These are the activations of a small neural network, seen along a few directions. Each row is one input.
In each table, some parts of the input vary, and every possible input appears once, in random order.
A made-up example of a description, with smaller parts first: one of 4 places along a line, together with either a single point or one of 11 places around a ring or (one of 3 separate values, together with one of 5 places around a ring).
Shared parts are said once, and a part with two or three values counts as separate values.
In the rows, 128 means zero.

Other details of the inputs shift rows strongly along two fixed directions, in all tables alike. That doesn't count.

A family of inputs:
r1: [136 123 135 136 124 119 127 119 115 127 130]
r2: [149 122  73  97 134 120 143 161 161 179  70]
r3: [129 124 134 133 134 116 136 121 115 118 130]
r4: [136 121 131 132 126 113 129 118 111 123 133]
r5: [137 137 137 138 124 130 126 115 142 135 148]
r6: [129 125 137 137 132 122 133 121 118 122 127]
r7: [134 135 134 135 129 121 126 115 136 134 150]
r8: [122 139 128 139 141 127 128 130 139 119 150]
r9: [126 123 131 135 137 117 129 130 117 110 130]
r10: [141 121  73  98 140 122 141 171 164 167  69]
r11: [134 134  63  91 154 112 143 168 173 166  98]
r12: [124 141 130 143 136 136 127 130 146 119 147]
r13: [131 125 138 143 130 132 130 130 125 118 127]
r14: [140 124 137 141 119 128 129 121 120 128 129]
r15: [127 122 132 134 137 118 130 127 116 114 131]
r16: [131 133 136 134 128 141 120 116 119 120 119]
r17: [138 130 135 134 121 138 115 114 116 126 122]
r18: [129 130 134 135 131 142 115 122 121 115 120]
r19: [133 127 139 141 127 131 135 124 123 122 125]
r20: [126 124 134 139 134 123 126 131 120 114 127]
r21: [133 123 132 133 130 115 130 119 113 122 132]
r22: [121 144 125 137 136 144 115 121 144 116 142]
r23: [127 123 135 138 135 124 128 128 119 117 128]
r24: [135 132 135 134 124 139 116 115 118 124 121]
r25: [ 15 105 164  23  38 179 139 178 106 142 155]
r26: [133 124 135 137 127 121 128 120 116 125 129]
r27: [135 134 131 131 132 114 129 115 132 131 153]
r28: [134 141 132 132 125 139 114 107 140 132 142]
Description of these inputs: one of 4 places along a line, together with either one of 2 separate values or one of 5 places along a line.
Change only the choice among 2 separate values in r22. List by row number the other rows that result.
Answer: r28

A family of inputs:
r29: [135 137 113 122 134 138 119 128 135 131 107]
r30: [112 121 100  97 117 138 143 166 147 157  92]
r31: [249 139  89 230 206  82 117  88 143 115  70]
r32: [118 126 126 125 138 126 129 133 123 114 125]
r33: [107 133 142 125 120 140 116 121 123 107 159]
r34: [121 136 155 145 117 148 119 118 116 110 138]
r35: [122 122 127 120 128 129 124 121 115 124 124]
r36: [126 121 156 151 119 135 132 119 108 110 134]
r37: [106 136 146 120 112 129 127 113 121 122 173]
r38: [127 121 152 148 133 122 132 121 108 104 134]
r39: [132 131 107 122 140 129 123 128 133 125 110]
r40: [150 118  96 103 121 124 135 144 140 167  85]
r41: [120 131 146 149 135 131 126 129 125 103 153]
r42: [133 139 117 115 128 126 126 120 150 149 134]
r43: [119 133 141 120 113 136 132 121 143 142 151]
r44: [125 127 135 118 119 140 121 121 116 130 122]
r45: [126 127 159 142 114 144 123 114 107 114 137]
r46: [138 118 115 123 137 103 131 132 120 136 111]
r47: [120 131 156 145 115 132 137 116 129 121 167]
r48: [114 128 134 135 122 140 129 139 138 127 138]
r49: [124 128  96  95 129 116 150 160 156 164 121]
r50: [135 125 152 140 115 130 116 102 100 117 141]
r51: [126 118 115 108 120 117 126 128 117 142 116]
r52: [116 135 137 127 119 146 119 132 141 131 138]
r53: [105 127  96  74 119 120 149 162 149 167 129]
r54: [117 130 124 124 137 128 126 137 133 117 142]
r55: [126 122 146 144 139 119 126 115 105 104 136]
r56: [139 113  99 103 130 106 145 156 137 156  90]
r57: [131 126 115 131 143 123 135 143 135 124 108]
r58: [120 140 148 138 124 145 109 113 128 109 153]
Describe the family of inputs behind these rows.
Answer: one of 5 places along a line, together with one of 6 places around a ring
Changing only the place on the line of 5 turns r45 into r43. The same change can be made to r55. Which row results?
Answer: r53
Change only the place on the ring of 6 in r52. List by row number the other rows that result.
Answer: r33, r41, r48, r54, r58
Change only the place on the line of 5 in r44. List by row number the other rows that result.
Answer: r29, r42, r50, r58
Start at r51 and move only the place on the line of 5, one step at a time. The first step leads to r35. Which rows follow, in order?
Answer: r39, r33, r37
